Each row below holds a small network's activations on one input, seen along a few directions.
Each table varies a few parts of the input and shows all the possible inputs, shuffled.
Descriptions start from the smaller parts, as in this example, which fits no table here: one of 2 separate values, together with either a single point or one of 9 places around a ring or (one of 4 places along a line, together with one of 5 places around a ring).
Shared parts are said once, and a part with two or three values counts as separate values.

A family of inputs:
x1: [-42  37  38 -14 -28   5   5 -91 -77 -92  26]
x2: [  -4   45    4  -14  -13   51  -62  -12  -62 -101  -63]
x3: [-15 -23   5  15  29   2 -53 -63  34 -64  26]
x4: [  55  -30 -102   12   -4   22   16   53   25  109    1]
x5: [-56 -38  34  -6 -23 -97   3   8 -15  29  16]
x6: [ -2   9  58 -27  -3  14   6 -27  53 -35 -41]
x7: [ 35  59 -18 -37  75  46  -6   4  46 -18  54]
x8: [ 13  28 -26 -33  60 -47  39  46   5  77  24]
x9: [ 29  97 -45 -43  49  74 -30 -18 -66 -50  28]
x10: [ -9 -45  29  10  35 -54  40  40   2  11 -56]
x11: [-35 -84  10  63 -97 -16  17   6  21  54  47]
x12: [ 31 -54  13  76 -79  -1  25  55  34  81 -62]
What do these inputs look like to the network? -> one of 3 separate values, together with one of 4 places along a line
Changing only the place on the line of 4 turns x10 into x2. The same change can be made to x5. Which row results? -> x1
Change only the choice among 3 separate values in x11. List by row number the other rows that result. -> x4, x12

A family of inputs:
x13: [-23 -48  14  69 -49 -21 -35 -26  55  74  39]
x14: [ 22 -69 -28  15 -59   5  96  16 -25  44  11]
x15: [ -6  26  44   5 -28   5 -32 -86 -74 -87 -19]
x16: [-27 -19  36  20 -35  -5 -21 -16  -8 -71 -68]
x17: [ 14   0   7 -30 -10  10  55  30 -34 -57 -66]
x18: [-17  62  46   2  11   3 -86 -92 -19 -54  17]
x19: [ 54  87 -10 -69  58  31  26 -20 -59 -34  36]
x20: [-15 -81  -3  74 -95 -16  20 -26  -1  37   5]
x21: [ 30  42 -24 -55  45  28  32  53   2 -22 -12]
x22: [ -7 -56 -21  -3 -25 -12  67  56 -32  -3 -42]
x23: [ 14 -15 -34 -28  50   1  48  78  12  37   6]
x24: [-42 -72  17  53 -47 -35  -9  12  -2 -12 -48]
x25: [-14  -2 -28  -7  54 -15 -38  46  62  57  18]
x26: [ 17 -10 -34  17  11  -2  -1   6  68 109  69]
x27: [-46  16  29  18   0   2 -84 -16  41 -40 -31]
x28: [ 23 103   2 -44  66  12 -52 -51  -7 -20  52]
x29: [  37   44   16  -47  -12   15   47  -37 -100  -67  -12]
x30: [-55 -38  19  49  -7 -32 -71  14  49  25 -14]
x31: [  1  53  -5 -39  59   7 -44  17  57  -5   4]
x32: [ 41 -22 -43  -1  10  18  82  40  17  88  58]
Changing only one part turns x19 into x21. The same change can be made to x28. Which row results? -> x31
What do these inputs look like to the network? -> one of 4 places along a line, together with one of 5 places around a ring

A family of inputs:
x33: [ -5   8  12  -3 -30   5 -12 -21 -18 -48 -29]
x34: [ -2  22  11  -3   0  10 -30 -20  15  -8  19]
x35: [-26   7   8   3   8 -10 -40 -11   4 -23 -21]
x36: [ 23   6 -18 -28   8  14  41  30 -14   0  -9]
x37: [  2   6   7   9 -19  17   0 -31 -20 -22  16]
x38: [ 23   1 -12 -26   6  18  51  33  -1 -10 -18]
x39: [-14  14   6   8  -2   2 -42 -12  13 -25 -19]
x40: [ 11  15 -18 -23  29  14  12  41  22  17  -2]
x41: [  6   8  17  -8 -14   4  13 -33 -16   1  18]
x42: [ 19   5 -15 -19  13  -1  21  -7 -37   7  24]
x43: [ 10  17 -13 -10  28  -5  -9   5   3  29  32]
x44: [-29 -10  34   7  21 -25 -34  15   0 -24 -26]
x45: [ -2  17  16  -5   7   3 -15 -20  21  16  25]
x46: [  4   5   9   7 -29  20 -12 -38 -18 -38 -14]
x47: [ 10  24   3  -4  22  -6 -12 -19   3  22  30]
x48: [ -4  20  12   6  -6  11 -38 -22  17 -23  -7]
x49: [ -16 -104  -17   65  -66  -25   37   32   38   77    3]
x50: [ 10  21 -24 -13  32   0   1  29   9  18  18]
x51: [-21 -20  32   7   0 -21  -2   3 -37 -40 -35]
x52: [ 14  10 -12 -29  33  12  21  41  34   6  -7]
x53: [ 17  11  -1   1   3  -3  18 -31 -31   9  25]
x54: [-20  -2   9   3 -17 -13  -8 -22 -33 -37 -40]
x55: [-26 -91 -19  64 -39 -27   8  41  70  94   7]
x56: [ 16   8 -27  -9  13   6  31  17 -26   1  12]
Changing only one part turns x45 into x41. The same change can be made to x44. Which row results? -> x51
What do these inputs look like to the network? -> one of 2 separate values, together with either a single point or one of 11 places along a line
Change only the choice among 2 separate values in x34. List by row number the other rows that result. -> x37

A family of inputs:
x57: [ 12  37  -4 -11  32  28 -10  -6 -12   5  29]
x58: [ -6 -19  25  16 -22 -16  14 -50 -45 -12  -2]
x59: [-29  16  12 -11 -19  -2 -30 -12  -1 -37 -34]
x60: [ -1  14   8 -12  15  -1 -36 -26  13 -24 -26]
x61: [ -2  32   4 -27  26   0 -38 -14   8  -3  40]
x62: [ -3  -4  14  24 -27   2 -16 -23 -23 -49  -2]
x63: [ -32 -106  -23   64  -14  -48   19   73   48  101    6]
x64: [  2  34  34  -7  25 -17 -22  -8  22 -12  -3]
x65: [ 19  15  -2 -31  30  19  57  27 -24 -14 -12]
x66: [ 33  14 -13 -34  18  19  35  24 -22 -13  -5]
x67: [-15   5   4   6 -27   1 -25 -15 -19 -39 -30]
x68: [ 18  42 -30 -22  19   9  13   3 -28   4  16]
x69: [  4 -80 -28  46 -57   5  38  28  81  95  24]
What do these inputs look like to the network? -> either one of 2 separate values or one of 11 places along a line
Which of the alternatives is x65? -> one of 11 places along a line

A family of inputs:
x70: [-55 -67  -9  86 -27 -53 -58 -12   6  56  10]
x71: [-51 -99  34  54 -68 -28 -13  46  31  -9 -51]
x72: [ 20  40  10 -16  29  -3 -32 -24  -2 -46 -26]
x73: [-12  47  46 -47  25  -9 -41 -43  -5 -32  29]
x74: [ 11  17  -3 -34   7  22 -10 -19 -50 -44 -20]
x75: [-27 -75  18  59 -90   2   2 -52  50  35 -12]
x76: [-13  27 -14 -44   8   9 -13 -22 -24 -64 -12]
x77: [ 15 -44  -8   0  43 -17  84  47  -5  62  22]
x78: [ 19  33  -5  -7  -7  27   3 -23 -54 -43   5]
x79: [ 27   3 -50  -6   5   9  31  55  40  77  18]
x80: [ 15  -8 -42  -3  36  38  22  60  69  63  48]
x81: [ -7  43  -2 -15  21  11 -13 -14 -11 -58 -30]
x82: [  6  56  42 -15  27   0 -36 -21  -2 -30  -2]
x83: [ 25 -16 -35 -15   5 -18  59  49  10  73  12]
x84: [ 27  44  18   2 -14  12  14 -28 -52 -40  11]
What do these inputs look like to the network? -> either one of 3 separate values or one of 4 places along a line or one of 8 places along a line
A walk changes only the place on the line of 4. It starts at x77 and steps to x83. List the rest of the walk in order. -> x79, x80
List by row number the other inputs of the same sort as x75. -> x70, x71
